Each row below holds a small network's activations on one record, seen along a few directions.
After each row come some of the record's fields: TIV, PUZ, FUPA, NUD.
A field that a record lacks is left out.
The largest differences between rows may come from other fields.
Random noise pushes rows far along 20 fixed directions. That doesn't count. These rows show it; they differ only by the noise:
-243, 89, -178, 351, 13, 234, -2, 208, -166, -192, -159, 178, -295, 131, 352, -351, -228, 34, 432, -24, 113, 265, 204, -198, -494, 286, 0, -40, 252, -355, -271, -117, 195, 13, 565, 26, -301, 510
-332, 347, 194, 135, -144, 45, -450, -88, -119, -145, 100, -508, -278, 420, -41, 188, 140, -171, -208, -353, 194, -107, -194, 235, 86, -342, 161, 214, 171, 195, -331, -61, -172, -225, -331, 19, 130, -309
-119, -2, 55, 322, -27, 24, 53, -316, -408, 44, 290, 267, 216, 336, 430, 250, -99, 147, 155, 60, -409, -156, -312, -182, -203, -47, -123, -76, 120, 474, -100, 79, 584, 382, -407, -351, 141, -436
-89, -99, 319, 98, 209, 123, -373, -111, 120, -253, -407, 376, -18, -257, 412, -194, 231, 17, 554, -58, 63, 215, -41, 147, 106, 313, -151, 180, 415, -205, -160, 279, 169, 54, -288, -1, -323, 115
-53, -73, 386, 106, -31, 523, -381, 275, 11, -59, 643, -323, -229, -74, 429, -5, -189, -35, -2, -148, 41, -233, -246, -150, 328, 83, 187, 119, -214, -462, 129, 49, 420, 399, -423, 432, -141, -56
227, -101, 100, -6, 102, 156, -198, 226, 305, 150, 54, -359, -77, 137, -122, 66, 535, -4, 132, 406, 161, 144, -128, -329, 207, -352, 298, -193, -69, -383, 150, 23, -136, 155, 54, 64, -180, 90
130, 17, -93, -1, -137, -91, -286, -510, 22, -291, -98, -160, -26, 1, -320, -17, -448, -268, -276, -20, -372, -175, -116, -3, 398, -268, 46, 150, 234, -12, -97, 301, -344, -165, -306, 119, 68, -356
166, -325, 0, -187, 91, 189, 128, -75, 115, -147, -106, 552, 141, -17, 179, 129, -414, -266, 131, -251, -192, 337, -575, -84, 436, 19, 26, -4, 86, 25, 138, 385, 301, 282, -376, -23, -60, -164
83, -134, 0, 48, 171, -119, 46, -60, 260, 66, -319, 386, -76, -326, 37, -420, -151, 113, -107, 427, 397, 46, -9, -227, 497, -293, -331, -464, -1, -539, 411, -7, -95, -125, 330, -157, -78, 587
5, -111, 144, -184, -146, -63, -114, 217, 160, -535, 160, 337, 150, -230, -214, 176, 438, -178, -15, -135, -155, 97, -329, 430, 251, -384, 323, -121, 66, 271, 88, -284, 42, 144, -137, 26, 59, -76
-142, 337, 112, 101, -295, 343, -398, -369, -380, 355, 178, -224, -165, 256, 104, 383, -377, -222, 100, -140, 342, -386, -271, -257, -322, -279, -38, 25, -300, 166, -4, -112, 703, -91, -454, 145, 254, 172
-11, -187, 16, 156, 30, -29, 1, -84, 110, 319, -230, -105, -195, 281, 277, -207, 20, -67, 15, -331, 350, -350, -65, 52, 378, 175, -70, 266, -276, -8, -306, 272, -98, -66, -286, -223, -148, -9
-286, 57, -4, 334, -189, -132, -47, -229, -80, 56, 322, 49, 93, 226, 409, 118, -152, 123, 149, 276, -151, -218, -85, -499, -119, -13, -117, -269, 256, 197, -76, -85, 211, 252, -84, 114, 224, 60
192, 203, -119, 251, 342, -41, -388, 48, 333, 80, -544, 4, -66, 93, -235, 113, 602, -4, 232, 501, -159, 41, 220, -417, 10, -70, 102, 42, 90, -215, 140, 184, -340, -150, -178, 27, -258, 654
-106, 136, 496, 92, 68, 10, -232, -38, -2, 32, 50, 114, -172, -329, -183, -613, -95, -183, -197, 98, 489, -283, 53, 242, 151, 40, -560, 34, -55, -128, 264, -124, -88, 92, 144, -81, -187, 90
-218, -3, -144, 58, -131, -12, 1, 31, 12, -332, 272, 311, 30, -313, 147, -148, -293, -143, 75, -208, -90, -115, 32, 41, 38, 145, 108, -123, 42, -13, -93, -289, 71, -47, 27, 418, 141, 345
100, 80, -188, 98, 34, -69, 211, -5, 31, 490, 97, -282, 60, 243, -37, -168, -440, -65, -193, 174, -16, -48, 212, -515, -72, 311, -255, 187, -228, 119, 283, 356, -142, 59, 239, 44, -60, 3
2, -155, 53, -149, 608, -411, 286, -350, 202, -400, 170, -47, 322, 170, 14, 172, 195, 278, -339, 303, -295, 367, -165, -467, 382, -77, 36, -236, 480, -251, 276, -109, -574, 155, 120, 193, 297, -285
-121, 91, -70, 9, 6, -31, -182, -40, -61, -427, -268, 378, 206, -358, -57, -88, 312, 102, 238, 125, -249, 4, 374, 204, -320, -139, 258, -28, 215, 5, -123, -189, -97, -274, -21, 96, -33, 214
-195, 191, 111, -5, -71, -154, 146, -175, -154, -171, 76, 273, -74, 443, 92, 353, -341, 139, -397, -144, 84, -121, -416, -364, 184, -217, -235, -14, 39, 121, 329, 70, 277, 271, 82, -181, 228, 63
-10, 5, 132, -46, 10, -114, -184, -290, -119, -244, 126, -210, 269, 9, 112, 341, 368, 214, 138, 22, -323, -390, 309, -132, -429, 251, 262, 385, -69, 186, -28, -172, 111, 76, -245, 338, 114, -26
67, -203, -25, 280, 408, -40, -97, -499, -21, -224, -232, 342, 131, -268, -134, -550, -346, -414, 39, 245, -242, 141, 8, 103, -12, -50, -283, -140, 255, -22, 96, -134, -261, -168, -90, -5, -96, 1

-216, -167, 95, 208, 200, -61, 44, 384, 305, -82, -383, 67, -359, 440, 304, -44, 505, 87, -41, -264, 371, -132, 30, 34, 182, 81, 86, 214, -146, -213, -116, -1, -262, 82, 105, -175, -287, 450
TIV=vufe PUZ=nulef FUPA=sebeg
267, -90, 193, -182, 244, 222, -57, 256, -177, -113, 17, -36, 247, -223, -190, -7, 430, 231, -172, 193, -246, 157, 186, 342, -146, -342, 244, 142, -294, -45, 327, 63, 56, 14, -102, -282, -222, -442
TIV=pega PUZ=nire NUD=nelop
-68, -54, -134, 343, -671, -101, -138, 528, 350, 387, -11, 120, -24, -161, 233, -123, -69, -41, 362, 585, -94, -36, 118, -176, -36, 37, -171, -450, 210, 414, -30, -7, 133, 212, 81, -102, -97, 501
TIV=tonu PUZ=nire NUD=fesuv
-19, -146, 43, 45, 223, -304, 545, -111, -17, 726, -43, 35, 204, 271, 215, -114, 38, 431, -330, 417, 283, -397, 198, -407, 36, 47, -397, -275, -279, 95, 144, -51, -224, 141, -1, -434, 203, -57
TIV=vure PUZ=nire NUD=ger
224, 96, -256, -358, -12, -75, 200, 11, 72, -38, -38, -144, 10, 9, -612, 137, -307, -333, -444, -346, -30, 76, -90, 144, 177, -70, 177, 176, -266, 138, 177, -51, -305, -295, 55, 156, 181, -13
TIV=nor PUZ=nire NUD=ger
239, 91, 122, -91, 123, 375, -97, -55, -301, -200, -107, -1, -198, 106, -278, -22, -189, 102, -56, 81, -143, -108, 32, -202, -219, -41, 105, 199, -44, -545, -44, 127, 52, 260, 51, -62, -277, -113
TIV=vure PUZ=nire NUD=nelop
199, -702, -431, -172, -133, -272, 622, -248, 146, 290, 23, 200, 499, -90, 146, -59, 251, 71, 237, 125, -22, -304, 217, -114, -124, -137, 368, -273, -518, 178, -125, -155, -30, -62, 190, 21, 181, -77
TIV=vufe PUZ=nulef FUPA=sebeg
25, 105, -201, -117, 26, 81, 133, 130, -13, -150, 85, 209, -117, -64, -431, -122, -258, -470, 31, -249, 9, 356, -234, 184, -41, 80, -6, -118, 139, 74, -209, -157, -202, 20, 208, 125, 2, 15
TIV=pega PUZ=nire NUD=ger
-99, 39, 213, -63, 127, 72, 83, -51, 5, -420, 351, 224, 69, -100, -244, -433, 236, 31, 151, 12, -106, -160, 140, -286, -40, 174, 144, 134, 189, -528, -105, 197, -355, 417, 417, 390, -267, -347
TIV=tonu PUZ=nulef FUPA=bak
-71, 231, -127, -11, -54, 33, 209, 200, -88, 125, 438, 244, -52, -75, 94, 61, -158, -26, 193, -176, 159, -32, -141, -248, -84, 457, -141, -123, -133, 44, -6, -193, 401, 275, 230, 211, 117, 430
TIV=tonu PUZ=nulef FUPA=bak
18, 167, -164, 473, -147, 149, -122, 201, -117, 150, 184, 151, -151, 47, -67, -272, -119, -178, 172, 327, -237, -44, -75, -85, -87, -104, -126, -298, 104, 132, -145, -27, 134, 207, 30, -267, -180, 101
TIV=tonu PUZ=nulef FUPA=bak
34, 147, 116, -229, 48, -37, -29, -38, 154, 229, -306, -108, -219, 335, -226, 238, 25, -234, 118, -111, 287, -92, -138, -212, -37, 493, -119, 147, 262, 89, -531, -110, -421, 253, -313, 99, 53, 196
TIV=vure PUZ=nulef FUPA=bak
163, -41, -127, 270, 261, 167, -37, -132, -91, -90, 152, 55, -33, -27, -178, -271, -92, -200, 92, 61, -346, 85, -112, -52, 56, -23, 41, -41, 19, -223, -29, 120, -51, 32, -41, 23, -178, -193
TIV=tonu PUZ=nire NUD=ger
-531, 221, 244, 474, 62, 350, -249, 160, -101, -160, 553, 458, 25, 7, 246, -214, 41, -203, -65, -202, 29, -264, -124, -194, -25, -491, 49, 61, -434, -85, 671, 268, 478, 59, -73, 351, -147, 81
TIV=vure PUZ=nulef FUPA=tuki
-125, 47, 49, -36, -308, 94, -78, -86, -79, -130, 162, -130, -192, 44, -19, 15, -194, -518, 401, -567, 286, 161, -254, 316, -377, 409, -67, 252, 73, 320, -229, -233, 424, 30, 288, 269, -3, 51
TIV=tonu PUZ=nulef FUPA=somul
139, 55, 247, -256, -166, 32, -27, 30, -137, -71, 41, 119, -14, -286, -146, 75, -240, 188, -318, 163, -10, -401, 119, 83, -3, 40, -203, 39, -133, -59, 205, -156, 151, 275, -66, -85, 42, 79
TIV=pega PUZ=nulef FUPA=zal
137, -179, -55, -242, -332, -250, 44, -199, 133, 17, -21, -187, 322, -205, 170, 211, -147, 249, 109, 47, -284, -154, 264, -166, -12, 364, 78, 251, 26, 190, 68, 249, 78, -36, -62, 280, 137, -102
TIV=nor PUZ=nire NUD=fesuv
168, -29, -191, -34, -429, -288, 239, -198, 93, 572, -3, -335, 21, 48, -273, -140, -123, -269, 118, 118, 428, -165, 95, -48, -273, 132, -295, -60, -284, 423, 128, -153, 150, -141, 606, -91, 111, 172
TIV=nor PUZ=nulef FUPA=somul
-126, -221, -156, 417, -149, -86, -122, 23, -31, -118, -226, -172, -157, 456, 363, 99, -81, -76, 24, -164, -111, -72, 38, 31, -264, -23, 89, 266, -167, 351, -63, -61, 161, -94, 14, -146, -116, 260
TIV=pega PUZ=nire NUD=nelop
-49, -9, 263, 236, 131, -225, -350, -237, -53, -25, 93, -320, 178, -218, 155, 76, -110, -199, -335, -49, -124, -28, -7, 536, -37, 20, -351, 224, -160, 726, 572, -383, 288, -374, -446, -34, 242, 32
TIV=nor PUZ=nire NUD=ger
3, -461, -236, -254, -182, -251, 234, -257, 108, -176, -208, -52, 152, -84, 307, 112, -25, 293, -46, -32, 136, 186, -80, 173, 348, -492, 312, -388, 122, -162, -205, -147, -74, -392, 122, -110, 311, -154
TIV=vure PUZ=nire NUD=ger
-192, -266, 219, -222, -285, -385, 102, -88, 445, -60, 277, 153, 101, -105, 10, 80, -96, -176, -352, -249, 374, -497, -248, -142, 589, -75, -88, -21, -334, 164, 365, -105, -166, 131, -73, 486, 313, 248
TIV=vure PUZ=nire NUD=fesuv
-538, -210, 331, -162, -167, -198, 46, -71, 115, -440, 497, -159, 99, -344, 418, -328, -534, -32, -515, -431, 342, -82, 153, 262, 234, 27, -166, 176, -72, -36, 473, -146, -78, -172, 371, 622, 238, -165
TIV=vufe PUZ=nulef FUPA=sebeg
-145, 191, 447, -24, -45, 30, -206, -195, 40, -167, -213, 176, -238, 147, -364, -103, 127, -125, -116, -46, 354, -449, -100, -120, 8, -175, -140, 148, 40, -277, 89, -29, -177, 149, 19, 74, -106, 130
TIV=nor PUZ=nire NUD=ger
-105, -269, 1, 20, -191, 14, 88, 85, 50, 121, 109, 244, 118, -126, -59, -304, 89, -415, 132, -52, 330, 31, -129, 335, -109, -353, 12, -253, -257, 369, -27, -255, 48, -29, 130, -80, -10, -65
TIV=vufe PUZ=nulef FUPA=bak
-49, -1, -88, 242, 238, 297, 50, 376, 257, 34, 228, 290, -190, 40, -30, -268, 523, -194, 473, 32, 163, 136, -167, -309, 110, -34, 249, -259, -77, -565, -52, 93, -6, 253, 296, 233, -340, 316
TIV=vure PUZ=nulef FUPA=somul
-64, -473, -212, 324, 83, -207, 67, -506, 153, 96, 352, -325, 78, -72, 185, -489, -94, -363, 106, 16, 12, -149, -70, 127, 297, -92, 49, -336, 48, 4, -409, -281, -381, -244, -77, 242, 190, -331
TIV=vure PUZ=nulef FUPA=tuki
62, -97, 152, 226, -79, 232, -483, -266, -42, 71, -200, -71, -175, -428, 73, -473, -214, -203, 166, 251, 395, -48, 62, 221, 28, -416, -228, -166, -146, -341, 247, -55, 338, -367, 85, -46, -200, 283
TIV=divo PUZ=nulef FUPA=zal
-103, 58, 197, -4, 488, 171, 218, -243, -478, 137, -359, 144, -244, -31, 186, -437, -553, 320, -639, -139, 528, -123, 8, 399, 238, -291, -391, -219, -109, -492, -4, -346, -20, -429, -167, -675, 137, -71
TIV=nor PUZ=nulef FUPA=zal
-8, 21, -381, 553, -59, 3, 93, -15, 170, 434, 235, 40, -206, 794, -102, 53, -1, -481, 141, -15, -47, -278, -432, -751, 154, -144, 57, -63, -347, 199, -71, 359, -28, 325, -20, 21, -118, 207
TIV=vure PUZ=nulef FUPA=bak
-53, -204, 137, -73, -259, 131, -171, 201, 163, -55, 188, -179, -54, -202, 152, 16, -267, -55, -213, -61, -67, -454, 174, 30, 135, 72, 187, 131, -248, -88, 34, -117, -83, 94, -357, 422, 30, 145
TIV=pega PUZ=nire NUD=ger
181, -146, -10, -223, 36, 165, 258, -560, -464, -36, -77, -234, -118, 233, -55, -140, -554, 197, -53, -51, 294, -59, 20, -314, -351, -48, -29, 77, -125, -596, -115, -27, 185, 19, 539, -67, -9, -263
TIV=divo PUZ=nire NUD=nelop

Which values does each new row have?
-359, 245, 231, 181, 516, -148, 107, -221, -77, -161, 487, 16, -90, 246, -140, -430, 680, -162, 180, -499, 647, 92, -178, -78, -43, 158, -171, 234, -179, -249, 46, 36, -120, 31, 709, 261, -141, -172
TIV=vure PUZ=nulef FUPA=bak
299, -213, 98, -178, -15, 335, 89, 264, 83, 38, -346, 337, -133, -32, -185, -152, -16, -308, 499, -125, 188, 285, -174, 20, -271, 361, -10, 179, -84, -155, -31, 120, 265, 346, 241, -74, -457, 217
TIV=tonu PUZ=nire NUD=fesuv
133, 243, 13, 146, 212, -54, 62, 287, -34, -57, 129, 5, -180, 10, -265, -18, 196, 239, -465, 89, -293, -465, 207, 34, 196, 161, -81, 156, -223, -163, 160, -48, -207, 209, -43, -199, -117, 155
TIV=vure PUZ=nulef FUPA=somul
-163, 38, 166, 56, -78, 308, -130, 371, -101, 21, 352, 254, 150, -559, 6, -470, 274, 65, -17, -20, -66, -580, 469, 368, -51, -108, 270, 40, -431, -129, -67, -61, -53, -44, -331, 173, -166, -126
TIV=vure PUZ=nulef FUPA=zal
199, -203, -108, -170, -250, 74, -214, -502, 106, 37, -316, -160, -25, 228, 7, 180, -83, -158, 347, 36, 221, 447, -508, -218, 372, -631, 152, -142, 257, -216, -134, 629, 178, -151, 65, -132, -52, -426
TIV=vure PUZ=nulef FUPA=bak
291, -704, 27, -163, 459, 302, 381, 110, 22, 149, -156, -213, 309, 3, 268, -378, -12, 63, 169, 393, -108, 560, 242, -47, -349, 53, 265, -119, 26, -322, 10, -100, -238, 125, 164, -125, -271, -487
TIV=vure PUZ=nulef FUPA=zal
-155, 385, 349, -11, 96, -237, -108, -280, -39, -80, 232, -201, -78, 568, -315, 450, 763, 77, -9, -139, 245, -120, -462, -227, 62, -207, -9, 82, 169, 113, -47, -20, -48, 233, 12, -38, 185, -311
TIV=nor PUZ=nire NUD=ger
320, 170, -408, 308, 329, -184, -40, 22, -47, -192, 67, -88, -421, 207, -217, 308, 153, -104, -187, -225, -339, 19, -476, 308, 544, 141, -30, -138, 59, 76, -397, -367, -27, 7, -287, -398, 115, 326
TIV=vure PUZ=nulef FUPA=zal
327, 37, -365, -103, -270, -64, -181, -356, 19, 247, 347, -756, -57, -172, -20, 289, -127, -142, 476, 24, 128, 427, -255, -86, 39, 131, 56, -229, 107, -26, -195, -87, 440, -297, 279, 330, 271, 36
TIV=tonu PUZ=nire NUD=ger
-402, 53, 275, 154, -522, 141, -81, 196, -203, -207, -52, 13, -181, 522, 408, 254, -318, 308, -260, -21, 81, -82, -189, -172, -159, -574, 78, -34, 130, 62, 222, 65, 430, 166, 117, -293, 26, -101
TIV=nor PUZ=nire NUD=fesuv
-91, 160, 113, -16, 278, -105, 132, 106, -99, -30, 161, 205, 64, -155, 19, -52, 451, 340, -12, 27, 1, -88, 78, 149, 83, 155, -71, -149, 107, -97, -204, -181, -139, 94, -90, -147, 76, -94
TIV=vure PUZ=nire NUD=ger
-129, -190, 53, 33, -33, 261, -69, -53, 41, -42, -4, 47, -120, 47, -7, -367, -163, -370, 137, -391, 167, -137, -32, 85, 56, 8, 180, 231, -148, -215, -304, 249, -210, -38, -124, 270, -225, -242
TIV=pega PUZ=nire NUD=ger
-553, 569, 212, -184, 46, -121, -110, -211, 60, 143, -120, 110, -76, -73, 17, -84, 325, 302, 6, -221, 667, -396, 292, -225, 187, 21, -65, 10, 200, -444, -305, 180, -439, -388, -91, 366, 234, 153
TIV=tonu PUZ=nulef FUPA=tuki
-230, 335, 245, -66, 104, 189, 88, 176, -101, 215, 428, -227, 10, 58, 64, -223, 258, 431, 121, 196, 147, -78, 299, -476, -137, 231, 45, -24, 217, -566, -196, 284, -258, 270, 240, 255, -96, -415
TIV=tonu PUZ=nire NUD=ger
237, -542, 220, -286, -42, -85, 300, 59, 38, -253, -188, 44, 212, 253, 53, 304, 517, 179, 166, -29, -129, -30, -126, 157, -287, 62, 378, 120, -36, 205, -137, -380, 92, 411, -6, -249, -43, -243
TIV=nor PUZ=nire NUD=fesuv
41, 340, -62, 59, 270, 96, -14, -405, -558, -153, 91, 199, -33, -112, -202, -23, 179, 190, 146, -178, -4, -200, -15, 175, -269, -30, 32, -56, -71, -221, -326, -314, 290, -206, -61, -166, 123, -36
TIV=nor PUZ=nire NUD=nelop
